Each row below holds a small network's activations on one input, seen along a few directions.
Each table varies a few parts of the input and shows all the possible inputs, shuffled.
A made-up example of a description, with smaller parts first: one of 2 separate values, together with either a single point or one of 11 places around a ring or (one of 4 places along a line, together with one of 5 places around a ring).
Shared parts are said once, and a part with two or three values counts as separate values.
(in the rows, 128 means zero)

Other details of the inputs shift rows strongly along two fixed directions, in all tables alike. That doesn't count.

Rows:
R1: [105  88 100 152  53 140 162 133 121 137 135 112 150 115]
R2: [ 97 128  88 113  78 129 157 112 107 102 111 114 132 128]
R3: [ 99 138 148 108  82 114 147 105 122  88 128  86 116 149]
R4: [ 93 105 101 130  73 113 149 134 135 127 141  73 137 112]
R5: [145 177  89  60 159 124 108  83  97 124  82 174  91 137]
R6: [169 132 143 168 193 106  84 136 150 174 155  77 164 107]
R7: [120 140  86  88  99 121 141 110 127 161 134 106  95 145]
R8: [ 92 146  89 154  69 133 140 138  98 172 133  98 116 157]
R9: [166 115 153  65 158 152 151  91 133  75  82 182  91  99]
R10: [159 163 159 144 194 105  80 152 151 147 134 125 167 137]
R11: [153 122 143  50 162 104 126  65 138  73  84 132  90 111]
R12: [159 129 160 183 180 152  91 182 138 177 139 130 167 104]
R13: [124  73 153 143  83 119 183 163 140 123 142  95 125 127]
R14: [115 102  95  99  90 113 147 107 140 107 116  96 105 106]
R15: [143 167 167  67 149 106 132  85 135  48  89 160  99 140]
R16: [108 119 135 144  76 168 157 173 131 173 136 121 124 167]
R17: [150 150 159  63 150 155 149  97 122  68  89 192 108 114]
R18: [102  98 154 138  81 102 175 144 153 123 134  87 136 141]
R19: [154 145 165  51 153 118 144 108 121  57  97 178 106 131]
R20: [150 164 165  76 144 162 143  92 119  57  90 188 100 117]
R21: [142 114 128  95 104 140 159 154 137 140 128 125 101 179]
R22: [113 131 115 123  75 172 137 130  98 154 113 148  98 168]
R23: [137 129 134 191 145 122  86 147 115 133 144 131 209  71]
R24: [ 86 121 153 204 201  98  87 151 145 110 179 144 181  92]
R25: [156 117 146 159 176 145 102 135 115 118 123 151 185  65]
R26: [167 138 113  65 158 162 113  94 103 127  80 197  86 136]
R27: [136 153 150  45 154 104 120  72 122  63  92 140 108 129]
R28: [131 173 118  56 140 118 103  73 112  53  98 144 101 112]
R29: [170 155 131  50 172 121 123  93 153 107  91 158  91 167]
R30: [116 120 117 121  95 123 150 127 141 171 148  68 121 168]
R31: [146  89 127 141  94 137 166 170 145 162 150  96 110 168]
R32: [110 168 110  86 188 133 109  86 132  86 130 203  65 173]
R33: [112 139  99 123  68 149 128 118 101 158 117 146  99 162]
R34: [157  91 144 193 161 141 107 151 122 137 137 127 187  58]
R35: [ 98 142  93 121  78 118 136 137 122 177 154  87 122 153]
R36: [154 121 112 165 182 109  91 125 127 115 111 119 170  55]
R37: [143 146 183 151 181  86 100 144 146 103 130 122 180  99]
R38: [ 62  90 115 122 120 118 160 114 149  92 148 150  98 141]
R39: [105 113  83 112  84 129 161 111 117 106 104 111 125 118]
R40: [105 134 122 119  88 121 143 131 133 168 150  75 128 177]
R41: [ 94 114 110 168  41 146 152 131 107 123 142 109 150 129]
R42: [135 135 158 204 148 151  94 151 105 121 143 131 198  77]
R43: [132  91  87 155  67 140 146 134 120 189 136 119 108 140]
R44: [134 171 103  76 142 131 115  72  97  53  78 161 110 113]
R45: [122 144 135 169 160  97  75 149 125 124 153  89 196  70]
R46: [155 173 148  70 154 171 113 110 120 106  84 194  79 154]
R47: [105 143 129 200 213 111  78 161 145 156 189 147 165 126]
R48: [123 135 124 175 229 113  81 140 151 145 174 160 142 119]
R49: [183 135 149 152 203 107  92 142 164 151 133 114 151 122]
R50: [115 105  91 147  64 142 143 140 114 190 136 122 119 145]
R51: [152 107 179 182 178  85 106 153 161 127 137  96 177  81]
R52: [106 124  78 144  81 128 155 136 112 185 131  98 115 143]
R53: [117  73  98 158  56 136 162 130 128 138 131 110 138 107]
R54: [165 164 171 155 187 127  75 176 131 135 137 139 156 136]
R55: [135 124 172 169 179  89  88 141 140 129 143  78 189  77]
R56: [185 123 156 162 198 150  92 157 139 160 127 144 143 100]
R57: [ 45 109 126 175  94 124 157 132 139  97 176 124 118 152]
R58: [132  82 103 155  76 162 156 146 115 184 132 119 107 146]
R59: [115 130  93 111  73 142 135 120 106 167 117 151 106 158]
R60: [ 97  97 123 155  55 160 171 145 108 133 139 119 156 127]
R61: [ 88  89  91 163 121 128 160 135 157 157 181 125  90 165]
R62: [106 163  98  98  86 125 125 115 114 149 137 106  94 157]
R63: [154 153 194 161 175 111 103 159 123  90 141 134 171  96]
R64: [106  91 151 148  73 157 188 155 135 133 137 112 138 119]
R65: [104 109 112 148  66 163 146 156 103 184 133 127 126 161]
R66: [135 124  81  96 101 120 145 104 135 161 133 104  84 138]
R67: [149 184 134  50 161 125  98  76 123 103 100 142  88 166]
R68: [123  99 154 100  93 123 182 143 132 100 125 124 114 138]
R69: [121 108  74 152  84 127 159 131 118 184 131  95 105 136]
R70: [108  97 143 177 215  99  89 130 157 104 158 153 146  77]
R71: [168 153 164 143 192 121  81 178 136 144 138 140 165 133]
R72: [156 182 142  60 161 124 109  97 144  95  90 163  88 177]
Description of these inputs: one of 2 separate values, together with one of 4 places along a line, together with either a single point or one of 8 places around a ring.
Changing only the place on the line of 4 turns R68 into R13. The same change can be made to R52. Which row results?
Answer: R69
Changing only the place on the line of 4 turns R9 into R64. The same change can be made to R31. Which row results?
Answer: R21
A walk changes only the place on the ring of 8. It starts at R41 and steps to R42. List the rest of the walk in order.
Answer: R20, R63, R15, R3, R28, R44

Rows:
R73: [ 99  88 140 221  80 149 156 199 137 194 180  80 161 141]
R74: [144 135 145  83 145 146 140 103 128  79  96 180  98 138]
R75: [144 151 125 155 183 117  81 145 130 157 147 136 147 125]
R76: [103 102 115 162  77 143 155 161 132 183 155 109 119 169]
R77: [138 159 137 148 179 104  78 132 132 145 141 107 156 113]
R78: [126 130 129  72 149 117 138  86 136  66 107 157 106 121]
R79: [137 125 153 148 165 102 106 133 139 105 135 109 168  88]
R80: [164 148 124  71 156 136 115 104 127 130  97 169  91 149]
R81: [156 136 109 157 146 135  88 122  98 147 113 131 170  68]
R82: [124 137 137 163 177  98  94 128 138 117 147 117 156  95]
R83: [167 140 139  69 152 149 131 106 127 112  95 170  90 140]
R84: [ 98 101 124  70  35 141 207 112 124  90 109 124  83 165]
R85: [ 88 107 116 158  73 107 156 140 137 141 155  65 133 138]
R86: [ 83  92 138 161  63 132 179 158 132 124 151 102 142 134]
R87: [156 130 168 155 157 131 110 149 132 120 127 134 160 106]
R88: [156 164 109  68 163 124 109 101 127 125 100 157  92 152]
R89: [ 95 103  62  87  23 164 183  94  96 127 100 139  80 146]
R90: [127 155 134 157 181 108  78 132 132 142 151 120 154 116]
Changing only one part turns R89 into R81. The same change can be made to R82. Which row results?
Answer: R85
What do these inputs look like to the network?
Answer: one of 2 separate values, together with either a single point or one of 8 places around a ring

Rows:
R91: [152 144  31   4 131 147 131  64 113 163  74 182  19 201]
R92: [155 159 148 125 215 145  84 122 102  83 111 191 172  55]
R93: [210 158 159 106 171 125 100 118 122 110  81 144 128 111]
R94: [122 138  64 148  38 156 133 145 102 244 138  67 106 186]
R95: [105 126 113  42 116 159 180  59 132  65 112 161  42 155]
R96: [144 152  94 241 150 153  42 194 100 244 178 131 196 111]
R97: [106 103 127 102  51 184 193 148 111 125 114 159 105 155]
R98: [167 128 128 112 230 106  93 121 137 108 128 143 159  60]
R99: [141 112 171 177 101 123 115 148 127 167 136  71 186 100]
R100: [127 171 157  93 196 108 104 125 136  86 140 139 141 125]
R101: [171 170 151 111 197  97  54  89 105  94  95 130 162  48]
R102: [113  67 128 173  83 134 172 194 153 189 169  78 149 129]
R103: [126 145 141 119 204 108  81  76 128  79 122 162 113  82]
R104: [112 122 107 108  40 124 174 100 123  88 101  76 116 133]
R105: [103  64 107  81  53 123 199 110 146 137 121 121  90 159]
R106: [107 117 145 165  74 113 169 185 149 148 162  88 130 200]
R107: [100  91 165 222 115 155 144 192 151 183 190  85 152 127]
R108: [ 97 174  71 105  89 128 140 135 127 213 140 118  76 224]
R109: [ 71  92 122 224  79 122 157 147 149 120 175  65 151 120]
R110: [ 94 132  89  24  70 146 167  54  86  48  71 201  63 135]
R111: [117 113 131  23 105 150 174  41 138  71  88 185  26 178]
R112: [126 121 126  22  92 163 167  63 101  66  61 219  69 153]
R113: [150 124 126 135 217  74  68 113 133 113 127 141 169  45]
R114: [196 152 158 143 213 140  79 139 111  97  90 214 157  91]
R115: [ 83 109  98 136  46 142 181 117 109  76 110 137 130 128]
R116: [ 67 131 113  98  52 101 183 116 144  73 135  94 102 187]
R117: [ 91  72  96 196  73  94 167 159 153 136 161  59 169 106]
R118: [158 174 174  52 202 125 103 125 143  88 109 176 108 154]
R119: [211 129 144 125 238 103  83 132 146 114 100 175 138  92]
R120: [182 168 166 139 213 124  67 127 117 112 120 110 191  47]
R121: [120 103 144 136  30 161 185 167 126 171 135  61 127 150]
R122: [152 162 198 144 235  87  50 140 146 115 144 144 184 109]
R123: [124  92 153 232 116 135 144 179 152 163 171  92 139 144]
R124: [130 147  97 237 172 140  58 167 128 248 186 104 150 137]
R125: [ 50 119 138 183  73  84 140 167 136 145 184  58 164 144]
What do these inputs look like to the network?
Answer: one of 5 separate values, together with either a single point or one of 6 places along a line
Which other rows does R104 become when the choice among 5 separate values takes its other values? List them by row number.
Answer: R109, R115, R116, R117
Which other rows agree with R121 in the choice among 5 separate values? List them by row number.
Answer: R93, R94, R99, R101, R104, R120
A walk changes only the place on the line of 6. It starts at R114 and steps to R97. List the rest of the walk in order.
Answer: R112, R92, R110, R115
Which other rows agree with R100 in the choice among 5 separate values? List them by row number.
Answer: R106, R108, R116, R118, R122, R125

Rows:
R126: [137 105 117 177 111 149 127 165 120 213 157 100 152 134]
R127: [ 91 109 111 105  15 153 192 136 101 128 123 144 106 157]
R128: [171 129 125 156 146 140 114 151 126 181 141 101 132 127]
R129: [173 170 101 101 192 113  78 100 127 128 100 132 130  88]
R130: [138  82 161 180 110 122 144 169 140 154 136  72 155 121]
R131: [100 131 104 171 159 113 107 137 133 133 168 112 141 121]
R132: [166 148 156 156 162 135  81 161 107 135 125 140 195  72]
R133: [ 76  82 140  96  59 147 214 134 157 113 130 118  72 167]
R134: [ 67 129 123  86  59 129 185 138 132 129 151 107  79 206]
R135: [136 147  96 113 193 124  62 104 110 132 106 175 137  92]
R136: [115 101 132 179  98  92 145 142 139 139 139  62 177  97]
R137: [147 134  99  50 137 156 141  73 113 137  86 205  64 162]
R138: [124 128  90 151 135 129  92 139 117 172 134 105 160 101]
R139: [185 169 156 101 175 131 103 126 115  97  90 148 156  89]
R140: [150 142 186 153 185  96  89 154 143 103 136 124 201 103]
R141: [125 109 114 179  90 120 148 147 128 148 139  68 179  82]
R142: [138 121 154 158 188  79  92 125 148 105 140 113 195  76]
R143: [114 146 154  26 136 128 162  91 127  47  93 177  81 156]
R144: [136 123 125 194 177 110  79 137 116 103 138 148 173  63]
R145: [115 140 177 190 111 154 105  98 115 114 142  82 149  86]
R146: [144 179 142 119 211 127  83 123 129 102 131 170 134 140]
R147: [156 132 158 129 209 145 104 124 154  86 121 175 127  96]
R148: [141 164 127  15 131 114 129  86 136  81  99 163  71 193]
R149: [158 138 136 197 206 130  79 144 136 166 140 162 154 112]
R150: [109 136 112  81  37 121 175 132 132 143 119  90  78 202]
R151: [126 102 110  90  51 130 185 121 137 158 125  93  57 200]
R152: [164 182 105  21 123 144 133  91 115 106  71 159  65 166]
R153: [142 187 164 134 184 150  54  62 112 113 114 124 110 103]
R154: [150 173 129 114 190 132  72 122 106 142 104 188 147 120]
R155: [106 147 103  28 155 103 142  63 128  80 110 161  54 155]
R156: [ 96 119 153 194 109 136 145 179 131 119 171 104 174 129]
R157: [165 138 117 106 171 124  89 100 106 104 103 157 156  58]
R158: [150 112 144  28 133 133 157  80 154  65  79 172  67 158]
R159: [106 118 142 207  88 131 136 179 116 132 154 123 169 123]
R160: [ 53  81 123 152  62 109 193 143 140 123 164  74 136 130]
R161: [118 138 117 170  94 142 114 177 117 197 147  95 170 139]
R162: [ 99 136 122 206 109 131 119 173 121 169 153 119 161 156]
R163: [176 163 173  99 182 104 100 121 126  87  88 143 156 104]
R164: [178 120 123  32 127 160 163  82 117  84  63 163  63 137]
R165: [ 62  83 102 170  57 130 185 143 135 113 168  86 134 134]
R166: [149 112 117  49 120 163 154  83 111  97  79 205  70 129]
R167: [168 165 119  99 195  82  77  94 134 118 106 129 124 102]
R168: [ 80  98 131 154  78 132 180 163 159 177 183  88  96 174]
R169: [144 116 148 152 153 109 109 151 160 161 162 107 133 147]
R170: [113 114 128 201 135 142 138 165 154 175 185 107 138 147]
R171: [ 76  78  89 163  29 135 167 144 107 148 154 107 139 112]
R172: [159 117 156 199 189 134  89 154 136 127 131 162 163  79]
R173: [154  95 140 159 131 154 123 157 115 158 129 122 159  94]
R174: [ 82 106  87  87  52  99 177 105 144 129 142  91  85 186]
R175: [ 71 106  59 124  50 136 170 111 117 132 128 125  80 177]
What do these inputs look like to the network?
Answer: one of 2 separate values, together with either a single point or (one of 3 separate values, together with one of 8 places around a ring)
Changing only the choice among 2 separate values turns R133 into R168. The same change can be made to R165. Which row results?
Answer: R131
Changing only the choice among 2 separate values turns R152 into R139. The same change can be made to R135. Which row results?
Answer: R171
Which other rows does R132 become when the choice among 3 separate values takes its other values? List them by row number.
Answer: R157, R173
A walk changes only the place on the ring of 8. It starts at R168 and steps to R170. List the rest of the walk in order.
Answer: R149, R137, R126, R128, R151, R169
